22, -45, -3, -6, 3, 12, 40, -1, 0
The minimum -> -45
The entry just left of the smallest entry is 22
Find the entry just left of -6.
-3

Questions about the row below.
1) What is the second entry from the left?
2) What is the first entry from the right?
3) What is the third entry?
[-45, 2, 5, -21, 3]
1) 2
2) 3
3) 5

[[-12, -23, 3, 46, -18], [-21, -25, 13, -13, -14], [-6, -9, 3, 7, -6], [-25, -33, 13, 6, -20], [-8, -17, 1, 42, -14], [-5, -9, 2, 13, -6], [-11, -15, 5, 8, -10]]
Report the entry just right of -12.
-23
The entry just left of the smallest entry is -25
Report the entry at the centre.
13
The entry just right of the largest entry: -18
Report the median of all entries.
-8
Report the entry just right of 8.
-10

a = 3, -45, 39, 10, -22, 51, -8, -29, -40, 52, -47, 41, 48, 45, 6, 48
The 1st entry from the right?
A: 48
The second entry from the left?
A: -45
The entry just left of the largest entry?
A: -40
The entry just right of the largest entry -> -47
The first entry from the left is 3
The third entry from the left?
A: 39
The third entry from the right?
A: 45
The 5th-last entry is 41

Questions about the matrix below.
1) Find the largest entry.
2) Find the 1st entry in reading order.
3) Find the entry just left of -0.87.
array([[-0.26, -1.33, -0.49,  0.49, -0.87, -0.30, -0.23,  0.15, -0.72,
         0.39, -0.10,  0.18, -1.35,  1.25],
       [ 0.25, -0.48, -1.09,  0.72,  0.43, -0.67, -0.40,  0.05, -0.22,
         0.50,  0.02, -0.90,  0.38, -0.50],
       [ 0.85,  0.04, -1.52,  1.88,  0.28, -0.43, -0.52,  0.04, -0.38,
         0.89, -0.49, -1.27,  0.20, -0.64],
       [ 0.32,  1.21, -0.61,  0.99,  0.29,  0.03, -0.30,  0.20, -0.39,
         0.61, -0.67, -1.15, -0.01, -0.69],
       [ 0.17, -1.86, -1.63,  1.29, -1.29, -0.71, -0.43,  0.00, -0.73,
         0.46,  0.11,  0.08, -1.41,  1.28],
       [ 0.34, -0.68, -1.55,  1.14, -0.45, -0.44, -0.37,  0.11, -0.52,
         0.60, -0.30, -0.67, -0.50,  0.19],
       [ 0.06, -0.74, -0.65,  0.54,  0.12, -0.49, -0.29,  0.16, -0.44,
         0.51, -0.07, -0.57, -0.31,  0.05],
       [ 0.37, -0.48, -1.40,  1.25,  0.31, -0.80, -0.45,  0.03, -0.27,
         0.63, -0.12, -0.92,  0.22, -0.43],
       [-0.27, -0.74, -0.37,  0.22, -0.70, -0.28, -0.21,  0.21, -0.69,
         0.31, -0.13,  0.14, -1.44,  0.76],
       [ 0.23, -2.10, -1.21,  0.62, -0.18, -1.08, -0.48,  0.00, -0.47,
         0.40,  0.45, -0.35, -0.46,  0.68]])
1) 1.88
2) -0.26
3) 0.49

Read these off the table that follows.
1) Give the last entry of the largest entry's row.
2) Give the fourth entry in reading order.
3) Give the largest entry in the last row.
4) Give the top-left entry.
5) Give the third-last entry, reading row by row.
6) Give the last entry, reading row by row.
7) Give the 2nd largest entry.
8) Give the bottom-left entry.
39, -2, 8, 15, -15, -22, -15, -12, 26
37, 4, 11, 18, -28, -18, -17, -18, 31
-42, -5, -12, -19, 28, 21, 13, 18, -40
35, 5, 11, 18, -28, -20, -17, -19, 30
-39, -3, -13, -17, 28, 21, 14, 16, -33
-36, -2, -8, -15, 13, 18, 10, 12, -25
1) 26
2) 15
3) 18
4) 39
5) 10
6) -25
7) 37
8) -36

Questions about the table below.
1) Give the first entry, reading row by row.
2) Give the entry in the top-right corner.
3) Give the last entry in the row that holds the smallest entry.
4) Give the minimum.
5) Give the entry just left of the smallest entry.
6) Give the entry directly below 16.
7) Give the 5th entry in reading order.
8) Give the entry directly below the smallest entry.
2, 0, 12, -6, -6, 5, 5
-1, 16, 9, -11, -7, -4, 0
-2, 0, 2, 1, -1, -3, 4
0, 2, 1, 0, -4, -1, -1
18, -49, -9, 14, 11, -20, 30
4, 4, -5, 5, 1, -1, 2
-2, 29, 5, 9, 29, 2, 30
-5, -2, 0, -3, -2, -9, 4
1) 2
2) 5
3) 30
4) -49
5) 18
6) 0
7) -6
8) 4

Read these off the grid that follows. Rows and columns are numbered from 1.
1) The top-left entry?
2) The entry at row 2, column 2?
3) The entry at row 1, column 3?
4) The entry in row 2 and column 1?
5) The entry just left of the smallest entry?
6) The bottom-right entry?
7) The entry in row 1 and column 2?
8) The entry in row 2 and column 3?
[[-25 -26   1 -34  -4 -19  46  -4 -36   7  -5  -9   4 -31 -22]
 [  8  -5  -2   5   6  -6  -4  -4  14  -9 -18  -4   7  -6   9]]
1) -25
2) -5
3) 1
4) 8
5) -4
6) 9
7) -26
8) -2

Read these off the matrix that follows.
1) What is the entry just right of -18.97?
2) What is the entry just left of -23.00?
[[ -7.86  -7.73   2.96  -9.61   2.25 -10.64 -18.97 -12.28   2.96 -10.48
   -5.55   0.51 -10.26  -7.73  -5.26]
 [-13.92  -9.61 -17.47  -9.61   3.14  -9.61   0.05  -9.61 -17.47  -7.00
  -12.49  -8.61  -9.29  -9.61  -5.51]
 [-15.28  -9.70  -5.00 -13.70 -18.98  -9.68  -9.61  -6.60  -5.00  -8.79
   -9.77  -9.61  -9.61  -9.70  -4.74]
 [ -9.61  -4.54  -9.61  14.38 -27.76 -25.91  -9.61 -10.64  -9.61  16.84
  -28.39   2.42  15.59  -4.54  -4.80]
 [-13.18 -29.89  -3.39  -9.61 -22.87  -9.27  -3.80 -18.33  -3.39  -3.34
  -25.78  -4.32 -12.45 -29.89  -3.09]
 [-22.77 -10.20   2.46  -9.20  -0.11  -4.11  -0.77  -7.03   2.46  -9.61
  -22.87  -1.10  -2.74 -10.20  -1.75]
 [-10.74  -4.49 -13.76  -9.61  -9.61  -2.76  -2.28  -9.73 -13.76  -9.61
   -9.61  -9.61  -9.61  -4.49 -14.23]
 [-10.94  -1.70 -10.02   1.48  -7.00  -9.61  -5.06 -12.51 -10.02  -6.33
   -9.61  -9.61 -13.53  -1.70  -9.61]
 [  0.71  -7.06  -9.61  -9.61  -9.61  -1.83  -9.61   8.98  -9.61  -3.48
   -6.40 -12.11  -5.14  -7.06  -9.61]
 [ -9.61  -5.39 -25.65  -9.61 -26.31  -9.61   1.59 -16.96 -25.65  -3.43
  -18.88 -24.37  -9.61  -5.39  -9.61]
 [-19.96 -16.36  -9.19 -12.20   2.73 -13.66 -20.24 -12.65  -9.19  -5.05
   -3.69 -14.28 -13.39 -16.36  -9.61]
 [ 16.10  -6.10  -2.24  -5.10   0.38 -23.00  -4.78  -9.61  -2.24 -13.46
  -12.09  -9.61 -10.11  -6.10 -12.56]
 [-12.80  -7.66  -9.61  -9.61 -17.85 -26.76  -2.67 -18.17  -9.61  -4.45
   -9.61  -7.75 -12.10  -7.66  -7.25]
 [-11.29  -3.61 -17.71  -9.05 -18.41  -6.57 -13.14  -6.30 -17.71  -6.59
   -2.64  -3.67 -24.57  -3.61 -17.44]
 [-11.48   2.74   0.65 -14.82  -9.61  -2.37  -2.82 -11.21   0.65  -9.35
   -9.61  -9.61 -13.84   2.74   5.73]]
1) -12.28
2) 0.38
